These are the activations of a small neural network, seen along a few directions. Each row is one input.
In each table, some parts of the input vary, and every possible input appears once, in random order.
A made-up example of a description, with smaller parts first: values(2) and (point or line(11) or (line(4) and ring(8))).
Shared parts are said once, and a part with two or three values counts as separate values.

Other details of the inputs vary at random and push rows far along two fixed directions, the same in every table; ignore that.

Rows:
row 1: [ -8.6 -45.1 -26.9   3.2  38.5  28.5 -21.7   0.8  18.5  48.7 -34.9  16.2
 -20.5  10.0 -26.8]
row 2: [  4.5  11.8  -3.4  11.2  -3.7  12.3 -25.1   1.4  -5.6  23.1  -0.4   6.8
  10.6  18.2 -20.1]
row 3: [  2.3  57.5  33.5 -15.7 -24.9 -26.4   4.7  -3.8 -39.5 -21.2  36.2 -25.1
  12.3 -23.5  56.0]
row 4: [  4.1  27.7  -5.4  -6.2 -40.4   3.5 -13.5  -6.2 -27.6 -27.8  22.7  15.4
  17.9  -4.2 -45.4]
row 5: [  8.8  18.5 -28.6  38.5 -34.5   1.2 -22.2 -15.3 -18.0   6.5  37.7  45.0
  16.0  62.2 -73.1]
row 6: [ -3.3  36.6 -23.7  13.6 -67.4  -3.2 -29.9   6.8 -16.9 -26.7  41.7  56.4
  21.9  -3.5 -41.7]
row 7: [ -9.3  40.0   1.1   4.7 -35.2 -12.6   9.2   7.8 -12.2 -46.0  26.6  12.6
  26.5 -29.1 -10.2]
row 8: [ 19.3 -27.6 -13.0  23.6 -10.5   7.4  -9.1  -6.7  15.9   7.1   4.0  19.9
  14.2  54.6 -61.0]
row 9: [-26.8  49.7  11.8   3.0 -30.0 -20.2  15.4 -15.6 -39.3 -51.9  27.0  -9.9
   0.6 -14.9  -2.9]
row 10: [ -9.6 -49.5 -43.3 -11.3  15.0  24.9 -15.7  21.1  41.8  21.9 -25.2  25.1
 -42.7 -28.5  -8.4]
row 11: [  4.2  28.6  13.9  -0.7 -56.1 -15.4  -3.3   2.5  -5.5 -44.6  23.8  12.0
  27.7 -18.5   3.1]
row 12: [ -5.9  50.1  37.5  17.8   1.0 -50.7  58.8 -25.4 -33.6 -27.6  18.9 -44.0
  20.0  17.0  40.8]
row 13: [ -3.9  27.9 -36.0  41.1  -9.0   5.4  -4.8 -15.1 -21.8   6.4  38.0  47.0
  13.1  47.9 -80.0]
row 14: [ 17.7 -42.1   3.1  -7.8  22.7  22.3 -29.6   6.0  26.6  41.2 -30.7 -15.2
  -5.7  14.9  28.1]
row 15: [-11.6   8.6   6.0  -9.9 -10.1 -23.4  21.8  11.3   6.1 -33.6  -7.8 -17.5
 -10.6 -38.6  35.5]
row 16: [ -7.7 -23.9  -0.1 -24.4   6.1  -5.5  16.5  11.8  26.3  -9.6 -20.0  -3.0
  -7.0 -38.5  23.5]
row 17: [ -9.0 -39.1 -15.8   7.3  21.7  22.9  -3.0  -1.2   9.5  23.3 -36.3   7.5
   0.4  12.4 -40.4]
row 18: [ 17.0  12.7  44.5   3.6  11.8 -25.6  35.6  -8.5   5.5  -1.0   5.8 -47.3
  16.5  23.3  41.2]
row 19: [ 15.6 -11.8  51.4  -9.4  14.1 -11.3   4.7   0.2  16.4   2.3 -26.0 -62.4
  16.9   2.2  75.6]
row 20: [ -0.1 -50.4 -39.8  12.1  33.8  53.9 -34.3  10.4  24.2  55.0 -30.2  36.6
 -11.2  18.8 -54.9]
row 21: [ -4.6   7.5 -19.4  -7.2  -8.9   8.2  -8.3  20.1  10.4  -1.7  12.6  27.3
   0.6 -28.2  -0.9]
row 22: [ -1.6  28.0  30.2  12.3  33.5 -44.6  39.1 -16.5 -13.6  -2.3   5.0 -53.7
 -20.9   7.1  77.5]
row 23: [  2.1   2.1  34.2  -3.4  48.9 -37.1  41.3 -14.0   3.0  20.5  -2.7 -50.7
 -13.6   4.2  83.6]
row 24: [  8.8 -39.7   8.0  -3.0  40.6  23.8   2.2  10.8  24.4  24.2 -42.2 -21.6
   3.8   1.5   9.3]
row 25: [ 20.6 -72.1 -12.0 -29.0   2.5  36.4 -36.0  10.7  26.0  12.6 -24.0  20.0
 -13.1  -2.8 -31.5]
row 26: [-23.5  47.0  12.4  -5.2 -29.1 -22.2  18.4 -16.4 -42.5 -44.2  29.8  -3.5
  16.0 -16.3  -4.4]
row 27: [ -8.0  -8.3   0.4   7.3  33.8   0.4  -8.4  -5.0   4.0  21.6 -29.0 -18.1
 -29.6   0.0  20.9]
row 28: [-16.9  15.1  15.8 -16.6  10.0 -13.1   8.7  -0.7 -16.5  -8.7   4.9 -21.1
 -29.3 -26.0  52.8]
row 29: [-25.1  33.9 -26.6   4.2 -33.2 -11.6  -4.3   2.7 -13.7 -20.1  28.0  40.8
   4.5 -19.8 -26.1]
row 30: [ 14.4 -10.7  18.9 -35.0  -1.3   3.3 -15.5   2.5   2.1   6.3   2.8 -17.2
 -10.0 -14.0  57.3]
row 31: [ 18.7 -52.8  -1.0  -2.9  23.0  33.5 -19.3  10.8  34.3  35.6 -43.6  -1.9
   1.7  14.4 -28.6]
row 32: [  1.5  20.3 -24.4  40.3 -15.2   6.5  12.8 -10.8 -19.8  -9.6  21.5  40.3
  24.0  51.5 -91.3]
row 33: [ -6.8 -41.0 -13.6 -36.3  32.6  19.0 -10.1   3.4  15.3  27.1 -19.4  10.0
 -31.6 -19.2  12.9]
row 34: [ 14.7 -25.4  -2.3 -16.9 -12.8  11.4  -6.0  20.7  33.4  -4.4 -13.9  11.1
   4.1 -29.1  -4.1]
row 35: [ -4.4 -43.6  -2.5   2.4  37.7  16.4  -1.5   1.0  21.5  17.8 -51.6 -18.2
 -23.9   3.4  -5.5]
row 36: [  7.3  65.6  21.4  27.6 -20.7 -37.0  19.7 -19.5 -39.4 -10.6  46.6 -21.2
  23.3  29.2  19.7]
row 37: [-12.6  39.4 -17.5   7.4 -38.9   8.4  -9.9  -5.8 -39.2 -37.7  35.2  39.6
  22.2   0.9 -74.5]
row 38: [  1.7 -25.0 -25.9 -22.0  16.6  36.0 -24.1   5.9   5.5  20.0  -2.6  29.9
 -19.3 -11.6 -22.6]
row 39: [  1.3   7.3  18.8  15.4  23.0 -27.2  44.9 -14.9  -5.7 -13.2 -12.4 -44.6
 -12.1  17.6  34.0]
row 40: [ 14.8 -28.1  18.5 -33.7  14.6   1.4   1.8  32.6  40.0  21.6 -16.1 -23.2
 -13.3 -45.0  82.6]
Each input here is: values(2) and line(4) and line(5).
Question: Changing only the values(2) part turns row 9 into row 28. The same change can be made to row 18. Which row results?
Answer: row 36
Question: Changing only the values(2) part turns row 10 into row 15. The same change can be made to row 13. Which row results?
Answer: row 32
Question: Which other rows does row 23 become when the values(2) part takes its other values? List them by row number.
Answer: row 12
Question: Which other rows does row 31 become when the line(5) part takes its other values? List them by row number.
Answer: row 17, row 19, row 24, row 35
Question: Which other rows does row 11 become when the line(4) part takes its other values? List them by row number.
Answer: row 8, row 19, row 25
Question: Which other rows does row 14 become when the line(4) part takes its other values? List them by row number.
Answer: row 5, row 6, row 30

Rows:
row 41: [  1.6 -60.8 -10.5  -4.6  45.6  15.1   8.8  -2.0  31.0  31.5 -36.0  -9.5
 -30.5  10.4  -7.9]
row 42: [  9.8 -38.7   6.9  -4.5  46.1   6.1  15.5   5.1  29.5  32.9 -30.7 -27.0
 -13.4   3.3  32.2]
row 43: [  0.1  24.5 -21.7  32.7 -29.4   8.7 -20.8  -8.9 -22.8  -3.1  22.9  35.2
  20.0  45.1 -78.0]
row 44: [-18.2  40.9 -27.3  25.4 -50.8   1.3 -19.3  -6.6 -31.2 -32.1  27.6  47.4
  18.9   6.0 -78.9]
row 45: [-10.7  60.6  28.3  22.6  -8.5 -36.1  33.4 -14.0 -38.3 -33.3  25.1 -26.1
  18.7  12.2  27.6]
row 46: [  6.3 -49.9  -7.0 -21.9  20.9  23.1 -11.3  14.7  29.8  18.8 -32.6   2.1
 -15.0 -18.1  -1.3]
row 47: [ -1.5 -18.8 -49.4   6.2 -18.1  26.0 -31.6   5.8   9.8  14.3   7.5  63.4
  -9.5  11.9 -80.6]
row 48: [  7.8  22.4  45.9 -22.9  -3.3 -36.7  27.6   7.5   4.0 -24.0   4.3 -51.9
   9.0 -33.3  94.5]
row 49: [  3.9  20.5  48.2 -17.7  -3.2 -28.3  28.0   2.7   0.1 -26.4   5.8 -51.4
  10.9 -34.9  92.6]
row 50: [ -1.8 -45.6 -10.5 -17.8  31.8  22.0 -11.2   9.6  28.1  30.7 -29.5  -3.5
 -28.9 -16.0  20.5]
row 51: [  6.8 -46.0 -12.0 -17.9  22.9  22.6 -11.9   7.4  31.7  25.6 -17.7   9.9
 -21.6 -13.1   8.2]
row 52: [ -6.2  57.1  31.7  -5.2 -30.7 -33.8  19.2  -5.6 -31.0 -45.2  27.9 -26.5
  24.7 -19.8  38.1]
row 53: [  1.6  59.7  25.8  21.9 -32.0 -28.8   7.7 -21.0 -43.4 -21.0  32.8 -13.5
  36.0  27.8   6.6]
row 54: [-20.8  50.8 -20.9  18.2 -40.7  -5.1 -14.2  -8.2 -42.6 -23.1  35.5  38.8
  14.9   7.2 -56.0]
row 55: [ 18.9 -36.5  13.8  -5.8  40.8   6.2   7.7   3.6  27.5  30.2 -29.4 -29.7
 -14.6   7.3  37.8]
row 56: [  2.6 -40.3 -41.4  -8.7   8.5  37.9 -27.7  10.0  18.0  24.1 -13.5  42.2
 -19.6   4.1 -55.2]
Question: What do these inputs look like to the network?
Answer: line(6) or (values(2) and line(5))
Question: Which other rows does row 47 become when the values(2) part takes its other values? List them by row number.
Answer: row 48
